A small network was shown many inputs. Here are its activations along a few directions, one row for each input.
Each table varies a few parts of the input and shows all the possible inputs, shuffled.
Descriptions start from the smaller parts, as in this example, which fits no table here: line(6) and (point or line(11) or (values(3) and ring(8))).
Shared parts are said once, and a part with two or three values counts as separate values.
(in the rows, 128 means zero)

Rows:
r1: [119 177 115  25  74 158  73 158 135 160 173 168 106 133 101 122]
r2: [125 116 123  70 147 203 112 161 160  35 171 117  61  96  76 160]
r3: [ 86 130 172 135  46 148 121 162 154 125 155 212 118 118 120 108]
r4: [159  94 200 107  67 182 116 182 145 120 135 188 117 137 120 118]
r5: [156 170  67  91 157  92 106  83  92 207  92  79 170 141 143 131]
r6: [ 62 162  99 202 145  47 161  80  85 123  89  91 158 140 144  79]
r7: [171  96 133 178 159  94 156 122 113 195  77 118 157 159 186 150]
r8: [184  91 108 165 201 111 139 111 143 150 105  78 160 126 160 181]
r9: [159 121  64 149 228 104 136 111 114  96 118  33 105 119 140 181]
r10: [ 30 153 159 121  59 142 138 120 132  66 137 185 113 106  78  63]
r11: [148 104 172  92 109 187 114 158 153  91 188 156  91 127 111 158]
r12: [137 124 124 202 146  70 164  87 110 169  96 113 180 135 157  86]
What is each input in this table made of? -> values(2) and (point or line(5))
Change only the values(2) part in r1. List by row number the other rows that result. -> r5

Rows:
r13: [104 140 140  72  93 159  94 147 143  97 156 157 100 111  92 118]
r14: [202  87 127 169 176  89 139 137 127 174 100 102 149 144 179 170]
r15: [127 139  82 146 184  95 129  95 119 155 107  76 154 133 146 136]
r16: [126 121  91 180 184  93 150  87 112 109  84  70 142 108 133 122]
r17: [155 142  86 140 171  91 136 103 108 162 105  80 154 137 148 144]
r18: [ 85 124 156 107 103 167 130 146 144  49 151 152  93 110  84 114]
r19: [176  93 188  95  86 166 119 172 153 122 162 181 110 131 124 162]
r20: [118 137 150  74  96 184 105 144 147 111 171 154 116 129  99 127]
r21: [ 53 160 173 193  35  70 153 110  98 181 103 200 181 158 151  29]
r22: [ 90 138 147  92 101 176 122 130 130  75 170 148  87 120  93 117]
r23: [117 140  79 165 181  79 150 107 117 128 107  82 132 124 141 133]
r24: [144 122 157  78  85 193 103 152 137 123 154 163 102 126 111 139]
r25: [165 122  89 153 170 102 134 133 127 178  94  99 145 134 162 153]
What is each input in this table made of? -> point or (values(2) and line(6))

Rows:
r26: [168  92 167  24  89 217  84 180 169 123 198 187 103 133 120 196]
r27: [ 79 161 125 107 107 152 121 102  89  89 115 120  92 135 107  68]
r28: [121  93 182 116 133 152 129 149 139  53 167 131  86 132  94 128]
r29: [140 153 114 156 135  69 120 118  68 175  74  87 162 167 178 123]
r30: [129 114  86 181 176  93 163 155 141 102 157 111 114 114 148 166]
r31: [147 135 103  51 152 192 119 109 131  54 155  89 101 105  86 155]
r32: [167  89 105 184 184  76 152 124 126 121  94 109 112 101 142 165]
r33: [102 151 145  90  49 153 103 191 134 118 122 193 104 129 109  79]
r34: [161 136 146  32 136 175 112 145 140  72 185 118  96 129  73 160]
r35: [164 135  62  93 198 123 101 134 165 147 175  81  99 104 142 184]
r36: [206 117  95 101 190 112  94 115 124 149 114  49 160 138 164 204]
r37: [ 34 168 118 163 109 100 143  87 138 130 102 141 168 122 124  93]
r38: [ 79 122 207 118  18 154 124 147 146 152 173 251 155 149 132  96]
r39: [ 94 117 111 168 167 145 146 127 142  79 111  96 111 101 113 170]
r40: [141  75 201 123  70 198 130 184 156  99 181 201  89 131 124 174]
r41: [116 143 132 194 114  49 134  81 103 178  91 107 210 153 176 105]
r42: [139  94 158 133  90 179 120 196 169  69 145 175  97  96  96 137]
r43: [105 130 193  83  40 179 100 178 115 162 158 217  96 152 133 112]
r44: [131 141  95 143 150  57 123 116  88 185  72 119 116 122 150 104]
r45: [ 89 159 170  76  83 129 126 148  94 104 144 143  93 155  99  75]
r46: [168 129 123 162 172 112 145 102  90 207  62  95 155 184 177  90]
r47: [200 113  68  90 193  97 120 120 133 147 113  93 125  98 127 192]
r48: [ 94 159  69 142 135  74 134 143 108 164 138 119 114 140 155 107]
r49: [115 149 115 190 123  38 152  79 117 183  88 144 160 107 141  90]
r50: [201  68 132 197 204 132 173 113 124 150  86  75 155 154 168 150]
r51: [108 104 144 138 153 169 137 112 132  28 134 108  89 113 110 123]
r52: [ 87 151 162 142  27 141 120 149 163 129 140 213 145 107  93  63]
r53: [132 135  69  84 173 172 104 112 157 113 134  73 110 100  93 197]
r54: [143 115 140 199 156  93 157  68 118 213  79 121 211 168 172  70]
r55: [ 51 148 141 137  88 127 143  76 114  86 131 150 157 123 105  51]
r56: [238 101 105 110 217 158 134 103 135 184 103  51 153 144 155 175]
r57: [ 71 162  98 180 119  53 151 108 141 166 150 143 159 124 158  88]
r58: [177 105 135 198 177  93 139 123 105 126  95  65 150 130 170 180]
r59: [ 63 168  84 131 110 122 140 122 101 129  93 109 120 132 111 118]
r60: [175 119 127  44 105 206  78 187 176 107 164 151 101  83  80 161]
r61: [ 73 155 182 131  66 117 139 106 119 115 164 172 142 137  78  58]
What is each input in this table made of? -> line(4) and line(9)
The inputs of r26 and r43 match in every part but the line(4) part. If r31 is changed in the same way as r26 into r43, which row does it become? -> r27
Change only the line(9) part in r50. List by row number the other rows that result. -> r28, r30, r32, r39, r40, r42, r51, r58
Start at r38 and move only the line(9) part, one step at a time. The first step leads to r52. Which rows follow, in order? -> r61, r55, r37, r57, r49, r41, r54

Rows:
r62: [127 110 161 158 125  95 151 130 126 130 139 139 120 137 151 124]
r63: [ 62 151  84 116 152 127 138 119 133  44 135  96  92  97  82 111]
r64: [120 120 146 179 117 132 161 111 123 144 111 137 165 140 145 111]
r65: [129 152 112 141 128  85 138  93  96 163  90 107 175 140 135 111]
r66: [116 142 160 112  69 141 124 132 118 134 152 171 137 137 110  80]
r67: [139 128 137  57 123 187  96 148 159 126 169 140 108 134 111 166]
r68: [116 125 147 125  88 131 133 148 143 141 116 174 113 115 132 106]
r69: [133 109 150 134 117 141 112 160 129 108 121 129 113 137 133 142]
r70: [125 121 136 186 129 117 154 130 141 141 121 139 141 126 157 133]
r71: [122 110 173 156 117 106 156 107 111 134 131 136 146 151 138 103]
r72: [ 85 144  85  95 175 153 126 112 130  35 143  86  91  90  78 136]
r73: [125 126 112 164 135  83 125 113 135 156 122 128 153 118 155 117]
r74: [141 102 125 166 151 139 149 140 149 132 125 123 141 127 142 149]
r75: [121 132 128 163 131  93 129  93 120 159 109 125 178 133 143  94]
r76: [111 121 153 148  96 122 123 156 121 119 119 150 120 136 150 121]
r77: [153  99 150 150 141 113 139 127 126 118 141 127 113 136 131 157]
r78: [174 123  82 100 187 135 122 120 111 147 118  76 113 136 150 157]
r79: [123 151 103 142 139  96 141 100  88 173  96 109 146 160 156  90]
r80: [ 40 166  89 136 135 105 141 114 125  55 130 119 100  99  95  91]
r81: [162 107 151 113 138 175 107 154 128  99 126 114 109 130 126 171]
r82: [177 128  95 101 182 123 119 118 129 141 109  73 144 123 130 170]
r83: [148 112 109 148 158 102 115 116 144 145 123 105 145 118 141 138]
r84: [150 133  91 129 161  90 121 119 122 151 104  96 148 129 134 151]
r85: [180  92 151 122 162 145 138 127 135 107 145 104 106 136 127 177]
r86: [174 105 107 128 176 136 110 110 135 136 129  91 146 106 128 169]
r87: [142 132 142 103 101 152 113 163 137 121 162 156 112 123 100 123]
r88: [120 141 145 112  83 129 120 162 139 129 158 173 117 125 122  93]
r89: [164 105 143  84 129 179 118 149 151 118 126 140 107 107 111 149]
r90: [111 120 158 119  77 139 139 124 124 142 109 170 140 124 120  85]
r91: [ 88 155 155  97  71 147 114 124 132 152 149 177 144 153 122 101]
r92: [131 155  91 155 146  89 136 117 101 174 101 108 123 145 156 122]
r93: [118 140 140  88  93 154  99 142 147 135 166 158 111 132 115 152]
r94: [165 124 142  75 131 180 102 164 152 111 167 141 103 127 102 138]
r95: [168  95 127 138 168 165 141 134 153 118 134 107 134 120 144 170]
r96: [ 36 168 106 130 124 118 147  94 110  59 121 112 123 113  85  67]
r97: [151 143  88 138 168 109 130 121 107 164 107  89 116 146 144 142]
r98: [144 113 138 113  98 144 122 145 143 122 123 161 103 111 119 135]
r99: [108 122 167 151  82 134 130 128  99 123 109 143 146 146 130 108]
r100: [ 93 149 141 104  75 138 110 139 135 150 162 179 122 130 125 133]
r101: [126 147  99 145 142  72 131 117 113 165 101 113 157 127 146 129]
The inputs of r77 and r62 match in every part but one. If r69 is changed in the same way as r77 into r62, which row does it become? -> r76
The inputs of r63 and r80 match in every part but one. If r83 is changed in the same way as r63 into r80, which row does it become? -> r73
What is each input in this table made of? -> line(4) and (point or line(9))
Which other rows agree with r91 in the line(4) part? List them by row number. -> r64, r65, r66, r71, r75, r79, r90, r96, r99
